These are the activations of a small neural network, seen along a few directions. Each row is one input.
In each table, some parts of the input vary, and every possible input appears once, in random order.
Descriptions start from the smaller parts, as in this example, which fits no table here: one of 5 places around a ring, together with either a single point or one of 11 places around a ring or (one of 2 separate values, together with one of 6 places along a line).
Shared parts are said once, and a part with two or three values counts as separate values.

Other details of the inputs shift rows strongly along two fixed directions, in all tables alike. That doesn't count.

A family of inputs:
R1: [ 37 -45  57 -27  37 -23 -33  -1  -5 -12  30]
R2: [ 38 -23  64 -34  29   9 -31  14   9  -3  32]
R3: [ 21 -21  40  -5  17  19 -32   5   7  -8   7]
R4: [ 12   7  21 -64  31 -29   0 -10  27  32   3]
R5: [  5  28 -54  20 -28   1  30 -38  -4   9  -4]
R6: [ -2   6  -5 -44  25 -51   9 -15  31  28   2]
R7: [ 21 -36  65 -28  40   0 -39   9  12 -14  10]
R8: [-16  -1 -58  58 -74  14   9  -5 -22 -37 -13]
R9: [ 19 -23  18  32 -52  52 -24  23 -31 -49  17]
R10: [-14  22 -43  78 -44  42   9  -7 -22  -8 -20]
R11: [-11  20 -80 -34  12 -41  37  12   9  15 -15]
R12: [ 11   9 -57  71 -43  22  13 -38 -22 -29  -3]
R13: [-18   8 -30  -6 -42  -4  16  -5  -5 -17 -17]
R14: [ -4 -46  27 -47  48   0 -53  41  -1 -19  47]
R15: [ -2  10  -5  59 -28  47   0  11 -19 -14   1]
R16: [-33  56 -17 -46  14 -35  56   0  11  56 -13]
R17: [-17  28 -17  23 -10   4  19  -1 -20  15 -18]
R18: [-31  24 -13 -56  28 -40  35 -13  38  45 -25]
R19: [ -7   6 -14 -14 -40   6   7   2  -8  -8 -10]
R20: [-20   0  28 -48  40 -47   5  11  18  33  -8]
R21: [ -3  45 -32 -58   8 -39  55 -28  27  47   8]
R22: [ -3 -10  16  38  -2  21 -18   8 -17 -18  -9]
R23: [  7 -15  16  25  -2  33 -17   5  -4  -6  -4]
R24: [ 32 -35  60 -30  37  -6 -40   3   6 -13  17]
R25: [-14  -7 -16  23  -1  -4   5  -3   9   5 -11]
R26: [  8 -25  76 -23  44 -10 -29  24 -22  -6   4]
R27: [ -6  29 -28   8 -14  12  23 -11  21  13  -1]
R28: [ 18 -37  10  68 -12  32 -39   2 -11 -43   9]
R29: [ 18 -21  21  59 -18  63 -23  16 -16 -28  14]
R30: [-44  44 -50   1  -3 -48  50 -13   2  38 -28]
Description of these inputs: either one of 2 separate values or (one of 4 places along a line, together with either a single point or one of 6 places along a line).
Q: Which other rows does R27 become when the place on the line of 6 takes its other values? List them by row number.
A: R2, R15, R16, R21, R29

A family of inputs:
R31: [  5  22   4 -56  12  -3  21   8  23  30  15]
R32: [ 10  10   3 -24  17 -12   9 -24  12  12   8]
R33: [  4  -4 -42  24 -12   9   3   8 -12 -12  -3]
R34: [ 14   8   0 -13   8  -2   7 -19   2   1   0]
R35: [ -2  17  -7 -19 -12 -16  15 -12  -6  10  -8]
R36: [ 18  -8  17  21 -31  48 -23   3 -10 -25  16]
R37: [ 29 -14  53 -54  30 -19 -18  -3   9   5   5]
R38: [ -4  10 -25 -45  32 -36  16  -2  28  25   3]
R39: [ 25 -22  57 -27  11  34 -30  14  -2 -14  30]
R40: [-10  -8   7 -49  15   4 -10  15  19   5  14]
R41: [ -1  -7   9  38 -18  17  -3   5 -12  -9 -23]
R42: [-16  -2   9 -72   8 -21   7  14  38  19   1]
R43: [  0 -17 -24  37  -6  13 -16 -12  -2 -19  18]
R44: [ -5 -16  -1 -13   9  -5 -12  10 -12 -12   4]
R45: [  6 -21  62  -3   8  39 -40  27  -1 -12   9]
R46: [ -9  30 -34  18   5   0  27  -3   7  19 -20]
R47: [  7   1  14 -10 -26  21   4   1  10  -4   6]
R48: [ -1  -3  28  -7  34   0 -10  -4   9  11   0]
R49: [ 31 -30  54  -7  27   7 -32  -7  -2  -9  36]
R50: [  5  34 -42  -5   0 -13  35 -23  15  23   0]
R51: [  3 -11 -28  33 -16  10 -17 -11   0 -24  -1]
R52: [-2 15  1 -7 31 -9 11  1 15 25 -4]
R53: [ 10  32 -51  21 -17   3  33 -19   1   6  -8]
R54: [  2   6   9  -6  22  -2   6  15  -4  19 -10]
R55: [ 35 -18  34   0  23   4 -19   2   0  -2  34]
R56: [ 14 -43  43 -23  23 -17 -32   8  17 -11  22]
R57: [  2  18 -32  43 -31  13  18   2 -31 -14  11]
R58: [ -3  -1 -44  35 -19  13   3  12 -21 -20   0]
R59: [-16  -1  15  31   0  14  -7  12 -28  -9   2]
R60: [  2  14   4 -53   0 -37  29 -13  16  28 -16]
R61: [ -4   6  13  -6  24  -1   2  -4   6  11 -13]
R62: [ 16 -30  59   6  17  17 -39  18 -17 -12  -6]
R63: [ 12 -15  42  -1  42  -1 -19  14   8  15  20]
R64: [  0   6  27 -62   9 -39  20  -2  10  22  -7]
R65: [ -1   3  -8  36 -43   8  10  -4 -25 -21   1]
R66: [  6 -26   4  11   3  -2 -29  -4   6 -15  17]
R67: [-12  12 -31 -30   1   4  12  17  21  13   9]
R68: [ 12   6   6 -22  -5 -17  16 -15  13   6 -10]
R69: [ -5  10  -1  16   1   4   0  -7   3   4 -22]
R70: [ 13 -27  35 -55  36 -26 -27   9  15  -3   2]
R71: [ -1   6 -10  33 -25  15   4  -5 -33 -20  12]
R72: [ 35 -13   4  35 -12  30 -13   6 -28 -23  11]
R73: [ 18 -12  12  31 -15  29 -15  -1 -34 -29  10]
R74: [-12 -10  65 -42  35 -25 -17  24  -6  15   3]
R75: [-22  23 -29  34 -11  -3  14 -23  13  21 -11]
R76: [  8   3  -3  11 -16  -7  10 -24  12   4   8]
R77: [-13  -5 -17 -11 -14 -19   9   5   1  -7 -13]
R78: [ -4  -9   3 -55  19 -35  -5   4  12  13  -9]
R79: [  9 -21 -12  23 -18   7 -11   0   0 -31  -9]
R80: [  2  -6 -22  -2  16 -14   0   1  14   8  19]
R81: [-21  27 -37  28 -12   7  24 -13  -7  15 -26]
R82: [  7  -9  20  33   7  25 -14  26 -27 -11   0]
R83: [-15  10  -2  14  16  -3   5 -15  12  21   2]
R84: [-16  12 -44 -10 -11 -27  24 -19  27   8 -15]
R85: [-21  21  -5   3  10 -10  20  18 -12  19  -2]
R86: [-5 -9 27 13  8 -5 -5 -4 15 10  0]
R87: [ -2 -27  70  -4  15  -2 -23  29 -16 -10   4]
R88: [ 13   2   8  -9  -5 -10   8 -19  13   2  -1]
R89: [  8 -25  -1   2   5   8 -21   6 -13 -19   2]
R90: [ -9  19 -15  28 -12  41   7  18   1   5   0]
R91: [-13   4   3  37 -33  42   0  11   3 -10 -10]
R92: [ 18 -21  15 -38  38 -16 -14  18  10  -1   9]
R93: [-21  -1 -24   3  -6 -10   2   6 -16 -11   7]
R94: [-18  26 -30  30 -10   1  14 -21  10  14 -22]
R95: [-16  22 -20  15 -12  -7  27 -12  14  13 -33]
R96: [ 16   1  -7  19 -26  12  -3 -13 -16 -10  -7]
R97: [ -3  -6 -19  -9  15  -9  -4 -11  11  -2   5]
R98: [-40  42 -29 -27  10 -29  43 -10   8  42 -27]
R99: [-10 -18 -11  28 -29   1  -8  13 -19 -32   2]
R100: [ -3 -16   2 -14   0 -11 -17  11  -9 -13  -2]
R101: [ 14 -25 -13  36  -6  26 -25  -1 -14 -38   3]
R102: [  3   0  22 -12  -7 -10  -5   2 -19  -6  11]
R103: [ 12   5   5 -20   5  -5   7 -13  -6   8   0]
R104: [ -8  -7 -24  19 -32  34 -17   9   2 -23   5]
R105: [ -5   2   7  22  -1   3   3  -8  10   3 -16]
R106: [ -1 -16  25  44 -18  25 -13  15 -23 -22 -14]
R107: [-34  38 -26 -10  -6  13  28  -4  19  30 -12]
R108: [ -3 -24   1  27 -18   8 -29  17 -28 -37  11]
R109: [-22  16 -46 -30 -14 -38  34 -11  20  18 -27]
R110: [ -3  24 -38  23 -26  -6  19 -36  10  13   3]
R111: [ 15   5 -18  39 -26  18  -5 -26  -7 -15   1]
R112: [ -7  -3  21  17  -1  10 -12  10 -17  -4 -14]
R113: [-20  11 -12 -57  27 -47  19  20   7  22  10]
R114: [ -2  31 -39   2 -15  -8  35  -6  -9  13  -4]
Q: Describe the family of inputs behind these rows.
A: one of 3 separate values, together with one of 4 places along a line, together with either a single point or one of 6 places along a line
Q: Changing only the place on the line of 4 turns R43 into R56. The same change can be made to R40. Which row results?
A: R42
Q: Changing only the place on the line of 4 turns R101 into R79. The same change can be made to R81. Which row results?
A: R41
Q: Changing only the place on the line of 4 turns R55 into R76. The same change can be made to R58. Which row results?
A: R77
Q: A walk changes only the place on the line of 4. It starts at R46 and steps to R61. List the rest of the walk in order.
A: R69, R95
Q: Which other rows does R99 become when the choice among 3 separate values takes its other values? List them by row number.
A: R65, R87
Q: Which other rows agree with R37 in the place on the line of 4 and the choice among 3 separate values? List them by row number.
A: R35, R36, R96, R102, R110, R111
Q: Which other rows does R32 become when the place on the line of 6 takes its other values? List them by row number.
A: R34, R49, R71, R73, R103
Q: Which other rows does R53 become when the choice among 3 separate values takes its other values? List them by row number.
A: R46, R92

A family of inputs:
R115: [ -5   5  54 -35  26 -15   2  10  -1  24  -5]
R116: [ -4   0 -20   1  -3  -9  -1 -10   9  -2  -3]
R117: [ 10 -19 -17  40 -19  14 -20   2 -16 -33  12]
R118: [  9  -2  42 -40  30 -17  -4  -6  15  24  14]
R119: [  4 -10   0 -25  25 -26  -1  -5   9   7  -3]
R120: [  7   1 -13  36 -26  29   2  -8  -2 -17   1]
R121: [-13  23 -44  20 -26  -1  26 -22  13  13  -9]
R122: [-28  18 -22 -15 -15 -24  25   8  -7   9 -14]
R123: [ -1  19  -9   9   4  -6   9 -19  10  14  -1]
R124: [-23  25 -65   3 -29 -18  31 -19   9  11  -4]
R125: [-13  32 -60  -1 -31  -2  32 -17   8  10 -17]
R126: [ 12   6   8 -28   4  -1   8   1  12  12  -2]
R127: [  2 -30  -1  85 -26  60 -39  24 -37 -51   1]
R128: [ -1  -2   1 -42   7 -19   6   4   9   3  12]
R129: [ 25 -17  35  13  27   5 -20  -3  -7  -5   9]
R130: [-22   5 -36  34 -18  12   4  16 -17 -12  -4]
R131: [ 18 -29 -14  49 -11  18 -23   3 -27 -39  10]
R132: [ -7  -3  48 -40  21 -18   0  16   4  17 -11]
R133: [-35  34 -48  19 -12   1  33  -1   9  22 -25]
R134: [ 18 -21  40 -30  42 -20 -15   4  11   7   4]
R135: [ 10 -22   5  19 -12  16 -22  -2  -6 -22  10]
R136: [  5   4  -7 -40   1 -14   7   6   3   4   6]
R137: [  9  -9  30 -37  31 -22  -8   0  22  16   4]
R138: [-11  -8  43 -50  21 -24  -7  17   2  10  -9]
R139: [ 37 -35  59  44  -1  53 -45   8 -24 -39  28]
R140: [12 16  4 -4 -2 11 10 -8  2 12  1]
R141: [  3 -12  45  14  25  22 -22  22 -13   0   7]
R142: [-20  28 -57   3 -29  -4  33 -22  12   8 -12]
Q: Changing only one part turns R123 into R116. The same change can be made to R118. Which row results?
A: R135
Q: Describe the family of inputs behind these rows.
A: one of 4 places along a line, together with either one of 2 separate values or one of 5 places along a line
Q: Which other rows does R134 become when the place on the line of 5 takes its other values? List them by row number.
A: R120, R121, R126, R137
Q: Which other rows agree with R131 in the place on the line of 4? List them by row number.
A: R117, R122, R124, R128, R130, R136

A family of inputs:
R143: [-17 -12  12  -5  22  -9 -12  16   8   4  -4]
R144: [-15  39 -28 -81  32 -56  48 -14  42  56   1]
R145: [ -9   3 -17  33  -6  -9   4 -19   2   0 -15]
R146: [-16   7 -40  30 -34  16   6   4 -18 -17  -1]
R147: [ 28 -29  34 -18   2  20 -29   8   6 -22  20]
R148: [ -5  -8   7 -17  13 -10  -3  23  -6   0   7]
R149: [  5  11 -31  21   1  10   4 -12   4   3   2]
R150: [ -3  17  23   3  -4   0  15  -9  -4  15 -14]
R151: [  3   3  -2 -10  -9 -17   6 -13  -6  -2  -1]
R152: [  2 -11  58  -1  11  25 -21  31 -14  -5   2]
R153: [-16   7 -41  43 -15  15   4   5 -16 -12 -11]
R154: [ -1   6 -32  47 -17   4   7 -19 -17 -11 -14]
R155: [ 26 -29  41   0  14  -5 -23   8 -17 -18  13]
R156: [ 12 -19  26  -4  31   3 -24   1  17   3  13]
R157: [ 3 20 13 -2  1 18 12 -4  9 22  1]
R158: [  1   3 -19   7 -33  -4  10 -16  -1 -12 -13]
R159: [ 13  -3   7 -25   7   1  -5  -4   8   0  20]
R160: [-12  -3 -10 -21 -15  -2   1  13   3  -4  -6]
Q: Changing only one part turns R147 into R160. The same change can be made to R157. Which row results?
A: R152
Q: Describe the family of inputs behind these rows.
A: one of 3 separate values, together with either a single point or one of 5 places along a line
Q: Which other rows agree with R151 in the choice among 3 separate values? List them by row number.
A: R145, R150, R154, R155, R158
